A small network was shown many inputs. Here are its activations along a few directions, one row for each input.
In each table, some parts of the input vary, and every possible input appears once, in random order.
Descriptions start from the smaller parts, as in this example, which fits no table here: line(6) and (point or line(9) or (values(2) and ring(5))).
Shared parts are said once, and a part with two or three values counts as separate values.
In the rows, zero is written as 128.

Other details of the inputs shift rows strongly along three fixed directions, in all tables alike. That doesn't count.

A family of inputs:
row 1: [127 109 148 152 118 112 156 138 116 107 130 121 137 126]
row 2: [134 115 157 142 125 129 131 152 101 105 139 141 133 125]
row 3: [140 122  68 117 174 132 102 143 145 151  91 150 151 160]
row 4: [136 129  60 129 162 112 118 125 150 144  75 139 150 157]
row 5: [133 138  46 124 156 123 120 129 131 132  82 140 137 157]
row 6: [151 200 126 127  88 143 108  96 141 158 186 107 118 141]
row 7: [132 120  59 116 151 145 106 145 133 148  94 150 162 163]
row 8: [125  98 154 142 124 115 149 142 112 122 139 124 144 129]
row 9: [137 107 157 146 139 117 116 144 115 115 134 142 111 117]
row 10: [134 117 155 148 138 114 128 138 110 108 127 133 100 125]
row 11: [132 101 157 137 129 131 139 155 111 114 145 131 139 129]
row 12: [125 101 143 157 111 114 147 136 116 117 126 119 124 122]
row 13: [ 54 127 163  30 137 191 135  92 172 121  90 137 124  60]
row 14: [159 191 128 120  99 136  99 104 155 169 194 121 117 129]
row 15: [126 139  46 130 147 133 117 128 123 129  81 136 148 160]
row 16: [123  91 150 145 117 118 141 139 113 131 133 123 131 125]
row 17: [159 196 125 129 111 122 112  82 158 157 181  92 111 132]
row 18: [130 114 145 143 124 115 133 143 105 107 132 136  99 124]
row 19: [127 119 142 149 123 118 150 136 101  94 133 117 126 127]
row 20: [127  90 148 138 124 105 141 142 121 133 134 124 119 120]
row 21: [128  94 156 145 140 102 134 140 125 134 131 121 121 119]
row 22: [ 50 137 157  40 125 171 151  79 177 115  71 121 122  57]
row 23: [132 108 152 145 117 131 121 150 102 114 134 139 120 120]
row 24: [154 207 131 122  95 141 117  97 140 149 190 108 130 147]
Description of these inputs: line(4) and ring(6).
- Changing only the line(4) part turns row 4 into row 1. The same change can be made to row 17. Which row results? => row 19
- A walk changes only the ring(6) part. It starts at row 14 and steps to row 18. List the rest of the walk in order. => row 5, row 22, row 20, row 13
- A walk changes only the line(4) part. It starts at row 11 and steps to row 7. List the rest of the walk in order. => row 13, row 3
- A walk changes only the line(4) part. It starts at row 9 and steps to row 14. List the rest of the walk in order. => row 23, row 2
